Each row below holds a small network's activations on one input, seen along a few directions.
Each table varies a few parts of the input and shows all the possible inputs, shuffled.
A made-up example of a description, with smaller parts first: values(3) and (point or line(9) or (line(4) and ring(5))).
Shared parts are said once, and a part with two or three values counts as separate values.
In the rows, zero is written as 128.

Other details of the inputs shift rows strongly along three fixed directions, in all tables alike. That doesn't count.
To show where, the next rows are all for the same input, with only those details redrawn:
[116 116 164 104 109 150 122 110  66  74 165]
[129 149 132 108 171  72 100  83 183 144 102]
[ 81 132 101 161  84 160 130 125 183 129 160]
[100 122 132 132  94 156 124 118 120  98 161]
[164 150 112 117 134  97 100 123 149 150 111]
[117 118 165 105 107 150 122 111  60  68 164]
[195 151  98 132  96 113 103 173 120 142 119]
[129 129 116 144  59 176 129 162  89  98 173]

Table:
R1: [158 148 115 128 131  82  86 127 147 152 121]
R2: [ 58 119 126 194 135 134 150  69 198 139 151]
R3: [196 140  86 111 112 117 128 187 131 135 118]
R4: [174 134  79 186 167 187  80 222 176 189  90]
R5: [ 55 119 116 193 146 132 156  72 193 141 157]
R6: [101 136 110 134 173  95 144 102 231 204  64]
R7: [ 45 109 129 168 132 147 155  80 198 153 133]
R8: [135 142 100 177 132  91 118 139 195 202 100]
R9: [ 98 120 121 123 100 161 137 121 120  93 153]
R10: [103 101 180 124 117 147 141 125  45  96 148]
R11: [142 119 107 146  70 171 143 162  93  89 185]
R12: [118 148 146 149 181  64 109  83 156 172 100]
R13: [ 73 107 183  60 147 146 142  83 103  77 133]
R14: [172 147 134  72 155  98 115 133  91 113  96]
R15: [119 124 165 116 107 144 115 108  63  67 173]
R16: [ 64 100 185  59 145 138 134  92 101  80 134]
R17: [124 134 143 114 184  87 134  90 168 177  79]
R18: [178 161  59 161  92 117 115 176 184 165 120]
R19: [142 129 148  47 201  82 128  90 132 120  92]
R20: [206 123 136 105 127 117 145 182  54 130  89]
R21: [113 134  85 174  47 176 132 172 152 123 169]
R22: [145 138  82 157 149 105 153 144 202 193  94]
R23: [206 130 130 102 138 118 157 186  56 134 102]
R24: [178 136 159 122 159  89 119 116  78 144 105]
R25: [129 125 180  88 195  70 123  96 108 147  81]
R26: [ 61 114 156 118 129 131 118  80 152 105 157]
R27: [133 113 120 178  74 173 154 158  75 110 161]
R28: [ 80 104 182  71 144 141 134  76  97  73 138]
R29: [ 45 116 120 173 137 143 160  82 197 139 129]
R30: [ 44 109 118 145 189 212  83 121 224 122 136]
R31: [118 121  82 204  73 178 166 167 133 143 169]
R32: [129 132 163  56 184  73 101  92 127 128  89]
R33: [196 138 132  89 111 106 100 180  66 125 118]
R34: [112 104 154  72 114 165 148 123  71  69 142]
R35: [116 125  71 163  61 181 152 179 154 117 170]
R36: [179 128 117 127 107 120 140 199 108 175  88]
R37: [181 154 134 106 152  83  96 114  89 108 121]
R38: [108 127 116 142 110 151 130 110 118  93 181]
R39: [142 141 162  70 184  73  99  81 124 119  95]
R40: [199 131  96 154 120 113 144 175 107 157 111]
R41: [192 139 105 142 114 122 144 183 108 162  96]
R42: [102 116 148 178 104 146 141 113 106 113 159]
What do these inputs look like to the network?
> values(2) and (point or (line(4) and line(5)))
The inputs of R15 and R42 match in every part but the values(2) part. If R37 is changed in the same way as R15 into R42, which row does it become?
> R2
A walk changes only the line(4) part. It starts at R11 and steps to R18. List the rest of the walk in order.
> R21, R26
Which other rows does R41 become when the values(2) part takes its other values? List them by row number.
> R14

Table:
R43: [160 121 166 113 122 148 110 161  59 104 116]
R44: [132 128 134  92 125 127 134 100 107  92 129]
R45: [190 139 111 111 180 100 102 139 141 144 103]
R46: [ 78 122 117 138  76 159 144 135 165 138 132]
R47: [ 79 112 122 169  97 144 134 132 156 148 163]
R48: [ 80 123 123 174  83 149 129 122 152 140 146]
R49: [ 76 112 155  90 149 115 134  93 141 131 129]
R50: [125 126  96 129  86 156 153 165 127 106 161]
R51: [101 135 104 172  96 150 136 107 165 119 157]
R52: [129 107 160 130 154 129 181 117  79 122 128]
R53: [174 147  84 134  83 119 123 179 160 166  98]
R54: [129 117 163 137 141 133 177 107  77 113 110]
R55: [112 145  79 160 155 129 114 105 247 165  99]
R56: [ 88 120 156 119 162 140 116  88 143 115 113]
R57: [133 134 154 126 128 119 120  95  93 103 141]
R58: [ 86 129 157 132 143 108 120  75 130 118 128]
R59: [162 123 154 107 137 146 117 169  55 105 136]
R60: [130 127 102 163  90 147 138 153 116 112 177]
R61: [ 91 117 147 113 179 134 121  98 140 111 133]
R62: [179 152 112  92 142  83 113 125 141 149  84]
R63: [129 128 149 114 147 146 116 118  97  95 123]
R64: [ 87 116 137  93 154 112 138  90 152 114 134]
R65: [179 149  79 161 108 105 116 169 148 172 133]
R66: [153 114 121 148  77 185 126 216  72 123 153]
R67: [177 146 129 124 159  68 102 133 129 164 110]
R68: [171 142 118  87 154  77 115 140 136 161  95]
The inputs of R64 and R62 match in every part but one. If R52 is changed in the same way as R64 into R62, which row does it become?
> R54
What do these inputs look like to the network?
> values(2) and (point or (values(3) and line(4)))
Which other rows does R45 become when the values(2) part takes its other values? List them by row number.
> R55
Which other rows does R56 become when the values(3) part takes its other values? List them by row number.
> R53, R58
